Each row below holds a small network's activations on one input, seen along a few directions.
Each table varies a few parts of the input and shows all the possible inputs, shuffled.
Descriptions start from the smaller parts, as in this example, which fits no table here: line(6) and (point or line(9) or (values(2) and ring(8))).
Shared parts are said once, and a part with two or three values counts as separate values.

A family of inputs:
row 1: [-16   5  14 -19 -30 -17 -11 -18   1  10  30  27  15  22   8  15]
row 2: [  9   3 -21   5  11  12  16  31  19  -2   5  -2   1 -12   8  -9]
row 3: [ 14 -20  -6 -24   7  16  -3   3   7   2 -11  -7   3 -14  -1  20]
row 4: [  8  -8  20 -41   2  -7  -3 -10   9  12  25  -7  -7  -5   6  36]
row 5: [ -8  -5  -9  -4 -25   4 -12  -6  -2   1  -7  27  28  12   0  -2]
row 6: [  3  15   2 -13   7 -13  15  17  22   8  43  -1 -10  -1  18   7]
row 7: [-13  28  15  48  21 -17  12   0 -18 -25 -11 -30 -42  -8  -7 -48]
row 8: [-28  14  29  39 -19 -24 -17 -38 -44 -20 -21   3 -10  17 -12 -40]
row 9: [ 14 -16  12 -16  13   2   2 -12  15  27  12 -10  -3  -3 -10  29]
row 10: [ -4  -4 -26  -1 -23  16 -15   8 -13 -12 -31  27  34   9   3  -3]
row 11: [ 15 -19 -25 -19   8  28  -4  16  -5 -12 -35  -8  10 -18   2  19]
row 12: [ -6  -1  31  16  19 -10  -7 -32 -33 -24 -23 -35 -40  -9 -18 -19]
row 13: [10  7 -5 13 17 -3 20 15 28 24 29 -5 -6  1  0 -1]
row 14: [ 10   5 -38  10  13  24  13  45   6 -15 -20  -2   6 -16  10  -9]
row 15: [ -9  -4   7   6 -20 -10  -7 -20   8  25  17  24  21  25  -9   7]
The inputs of row 3 and row 2 match in every part but one. If row 9 is changed in the same way as row 3 into row 2, which row does it become? -> row 13
What is each input in this table made of? -> values(3) and (point or line(4))
Which other rows does row 4 become when the values(3) part takes its other values? List them by row number. -> row 1, row 6

A family of inputs:
row 16: [  5  -9  -3 -13   6   7   1   0   9   2   0  -6  -4  -6  -2  14]
row 17: [  9  -5 -10 -12   4   6   5  10  18  18  14   6  12   3   2  21]
row 18: [ -3 -10   0 -20 -25  -1 -12 -11   2   6   9  26  26  12   6   9]
row 19: [ 14  10 -26  12  27  15  24  45  17 -14  -1 -19 -15 -24  11 -18]
row 20: [ 12  -8 -12 -31  -1  12  -1  14  14   9   6   7  14  -5   9  30]
row 21: [ -8   3  -2  16  -2   2  -7  -7 -18 -20 -27  -4  -4  -1  -8 -20]
row 22: [ -5   4 -10  20  -5   3  -2   3 -11  -4 -14   8   9   8  -2 -11]
row 23: [-17  10  22   8  -7 -17  -6 -19 -14  -9   8  -1 -14   9  -5 -11]
row 24: [ 12 -13   5 -10  13   6   4  -2  10  10   2 -13  -7 -10  -5  13]
row 25: [ -4   0 -12   1 -10   7  -7   7 -15 -13 -22   8  12   0   5  -2]
row 26: [ -1  -2   6  20   6   1  -4  -9 -17 -11 -25 -10  -8  -5 -10 -20]
row 27: [-10   7  10   6 -16 -16   1 -11  14  21  28  18   9  18  -1  -2]
row 28: [ -4  13  33   6  11 -26   4 -20  -8   3  23 -19 -30   2   0  -5]
What is each input in this table made of? -> point or (values(3) and line(4))
Start at row 24 and move only the line(4) part, one step at a time. The first step leads to row 16. Which rows follow, in order? -> row 17, row 20
